A small network was shown many inputs. Here are its activations along a few directions, one row for each input.
Each table varies a few parts of the input and shows all the possible inputs, shuffled.
Descriptions start from the smaller parts, as in this example, which fits no table here: one of 2 separate values, together with either a single point or one of 9 places around a ring or (one of 6 places along a line, together with one of 8 places around a ring).
Shared parts are said once, and a part with two or three values counts as separate values.

Other details of the inputs shift rows strongly along two fixed directions, in all tables alike. That doesn't count.

Table:
R1: 7; 32; 13; -7; -12; -2; -29; 3; 14; -17; 2; -10
R2: -20; -30; 32; 28; 21; 12; -37; 42; 33; 8; 14; -18
R3: -2; -8; -9; 4; 11; 4; 31; -3; -18; 11; -7; 17
R4: -2; 1; -11; 9; -7; 0; 11; -13; -16; -11; -22; 3
R5: 17; 24; -2; -7; -16; -3; -15; -3; -7; -7; -1; 1
R6: -4; 7; -8; -15; -3; -1; 5; -6; -1; -8; 3; -15
R7: 19; 31; -12; -17; -17; -4; 33; -20; -34; -18; -13; 30
R8: -13; 18; 34; 9; -6; 20; -39; 19; 26; -25; 12; -46
R9: 5; -30; -25; 13; 3; -21; 29; -25; -21; 28; -22; 33
R10: -19; -36; 12; 16; 21; 9; -12; 23; 14; 9; 15; 6
R11: -12; -33; 2; 12; 20; -2; 1; 24; 9; 5; 10; 9
R12: -4; 15; 13; -6; -8; 8; -13; 7; 13; -29; 7; -6
R13: 8; 18; 20; 2; -7; 5; -47; 17; 27; -15; 7; -26
R14: -14; -24; -3; 9; 15; 4; 10; 12; 0; 3; 10; -3
R15: -2; 7; 9; 9; -12; 0; -22; 0; 2; -29; -13; -8
R16: -6; 5; -2; -12; 2; 0; -3; 1; 12; -11; 2; -22
R17: 15; 27; -7; -17; -9; -7; 2; -17; -17; -9; -2; 16
R18: 3; -25; -16; -2; 10; -18; 26; -7; -3; 19; 3; 20
R19: -20; -37; 2; 21; 19; 1; -22; 8; 16; 16; -12; -21
R20: -6; 19; 14; -5; -8; 9; -21; 2; 12; -7; 1; -34
R21: -5; -20; 4; 19; 9; 13; 0; 16; -3; 16; 2; -7
R22: -2; -33; -1; 16; 15; -10; 12; 3; 5; 39; 0; 16
R23: 2; 17; 17; -4; -7; 8; -13; 3; -1; -24; 6; -7
R24: -11; -28; -22; -2; 16; 0; 30; -7; -13; 32; -3; 20
R25: 9; 15; 4; -4; -15; -8; 2; -14; -2; 3; 0; 0
R26: 9; 20; -2; -5; -10; -6; -8; -4; -7; 0; -1; 10
R27: 11; 25; -2; -5; -20; 1; 13; -7; -23; -13; -6; 17
R28: 8; 31; -7; -16; -17; 2; 12; -15; -10; -5; -13; -7
R29: 5; 20; -7; -16; -9; -4; -5; -11; -3; -12; 4; 12
R30: 5; 22; -5; -17; -5; 2; 11; -15; -7; -6; -9; -8
R31: 10; 15; 21; 1; -14; 1; -30; 3; 26; -12; 6; -31
R32: 2; 20; -15; -12; -13; 5; 32; -18; -23; -14; -5; 14
R33: 1; -30; -28; 1; 19; -18; 25; 0; -19; 29; 3; 41
R34: 3; -14; -8; 2; 17; -9; 6; 2; -6; 21; -1; 26
R35: 4; 17; 2; -15; -14; -5; -1; -19; 6; -12; 7; -4
R36: 6; 35; -13; -18; -20; 6; 30; -21; -17; -26; -8; 9
R37: -16; -29; -8; 2; 20; 4; 9; 6; 10; 24; 1; 1
R38: 12; 22; -8; -11; -15; 4; 6; -8; -8; -1; -12; -13
R39: 10; 14; -2; 3; -12; 10; 9; 1; -9; -8; -8; -6
R40: -4; 10; 17; 8; -5; -3; -56; 5; 28; -27; -4; -27
R41: 5; -23; 5; 13; 4; -3; -6; 4; 7; 25; 6; -2
R42: 7; 18; 0; -7; -14; 8; -8; -4; -3; -3; -5; -23
R43: 10; 23; -19; -21; -9; -2; 30; -27; -30; 2; -13; 9
R44: 4; -31; -16; 5; 16; -15; 35; -15; -21; 41; -2; 35
R45: -12; -34; 23; 16; 25; -2; -22; 15; 32; 21; 14; -15
R46: -10; -26; -12; 8; 16; 0; 25; 9; -5; 9; 2; 10
R47: -6; -26; -4; 5; 22; -11; -10; 17; 14; 13; 11; 9
R48: 6; 21; -7; -16; -7; -5; -3; -9; 2; -13; 1; 12
R49: 2; -31; -3; 19; 10; 4; 9; 17; -15; 26; 0; 21
R50: -4; 16; 13; 5; -6; 12; -5; 8; 6; -13; -2; -17
R51: -11; -24; 11; 5; 14; -3; -12; 6; 29; 11; 13; -7
R52: 8; 20; -10; -15; -16; -4; 17; -8; -20; -27; 2; 13
R53: -4; 16; 15; -1; -2; 13; -8; 1; 2; -20; 5; -21
R54: -6; -40; 11; 27; 19; 8; -11; 33; 9; 23; 4; 5
R55: 3; 5; 3; -11; -7; -11; -4; -8; 10; -12; 11; -11
Each input here is: one of 5 places around a ring, together with either a single point or (one of 2 separate values, together with one of 5 places along a line).
Q: Changing only the place on the ring of 5 turns R4 into R19. The same change can be made to R8. Which row results?
A: R20
Q: List by row number the other rows that have the place on the ring of 5 in common with R26.
A: R1, R5, R13, R17, R29, R33, R34, R40, R47, R48
Q: List by row number the other rows that have the place on the ring of 5 in common with R11.
A: R2, R7, R10, R12, R15, R23, R27, R49, R52, R54

Table:
R56: 9; 2; 2; 3; -8; -7; -2; -9; -2; 0; -5; 1
R57: 8; 18; -7; -15; -9; -5; 1; -6; -1; -18; 3; 4
R58: 8; 5; 1; 3; -4; -2; 4; -3; -5; 4; -7; 10
R59: 8; 44; 5; -23; -22; -3; -23; -21; 11; -26; -3; -27
R60: -2; -24; -9; 7; 8; -7; 15; -1; -10; 8; -1; 24
R61: 12; 21; -2; -6; -15; -4; 10; -8; -11; -9; -3; 18
R62: -5; -4; 0; -1; 5; -2; -12; 7; 12; -5; 2; -11
R63: 14; 21; -1; -4; -14; 0; 7; -1; -19; -8; 0; 16
R64: -11; -15; 8; -1; 17; -3; -21; 8; 21; 5; 15; -5
R65: 0; 43; 4; -25; -22; 14; 10; -13; -3; -43; 3; -23
R66: -8; -12; 0; 1; 8; 6; 19; 3; 0; 11; 7; -3
R67: 3; -10; 0; 1; 5; -8; -7; 7; 11; 10; 10; 4
R68: 3; 1; -17; 0; -1; -3; 29; -8; -24; 2; -15; 27
R69: -7; -23; -4; 12; 10; -4; 4; 2; -2; 6; -4; 6
R70: 5; -2; -18; -6; -2; 1; 45; -17; -25; 18; -10; 12
R71: -7; 8; 10; -7; 4; -2; -27; 0; 21; -12; 7; -22
R72: -7; -20; -1; 16; 10; 4; 1; 8; 0; 18; -8; 7
R73: -9; 0; -5; -1; -1; 12; 17; -6; -5; 3; -6; -17
R74: -6; 1; 15; 7; 4; 13; -21; 23; 6; -15; 10; -6
R75: -1; 1; 13; -6; 4; -8; -26; 2; 24; 2; 15; -11
R76: 1; 3; -2; 0; -1; 2; 8; 2; -6; -9; -1; 17
R77: 2; -18; 3; 16; 10; 4; -2; 16; -7; 23; 0; 11
R78: 2; 1; -3; 4; -8; -2; -1; -10; -4; -3; -10; -3
R79: -7; -11; 10; 17; 7; 12; -19; 20; 4; 7; 0; -11
R80: 5; -19; -8; 4; 9; -10; 3; 2; 2; 26; 0; 9
R81: 6; 1; -21; 2; -1; 1; 31; -3; -36; 6; -14; 31
R82: 11; 29; -7; -15; -21; -3; -6; -14; -1; -16; -7; -13
R83: -24; -18; 9; 7; 16; 16; 0; 14; 14; -2; 5; -30
R84: -3; -17; 15; 13; 5; -4; -18; 9; 16; 3; 10; -5
R85: 1; -5; 8; -3; 7; -8; -21; -2; 18; 14; 6; -10
Q: Changing only one part turns R84 into R78. The same change can be made to R67. Which row results?
A: R82
Q: Describe the family of inputs behind these rows.
A: one of 5 places around a ring, together with either a single point or one of 5 places along a line
Q: List by row number the other rows that have the place on the ring of 5 in common with R57.
A: R60, R64, R65, R74, R76
Q: Start at R85 and move only the place on the line of 5, one step at a time. The first step leads to R80. Which rows follow, in order?
A: R56, R58, R77
Q: Change only the place on the ring of 5 in R65. List by row number the other rows that result.
A: R66, R70, R73, R83
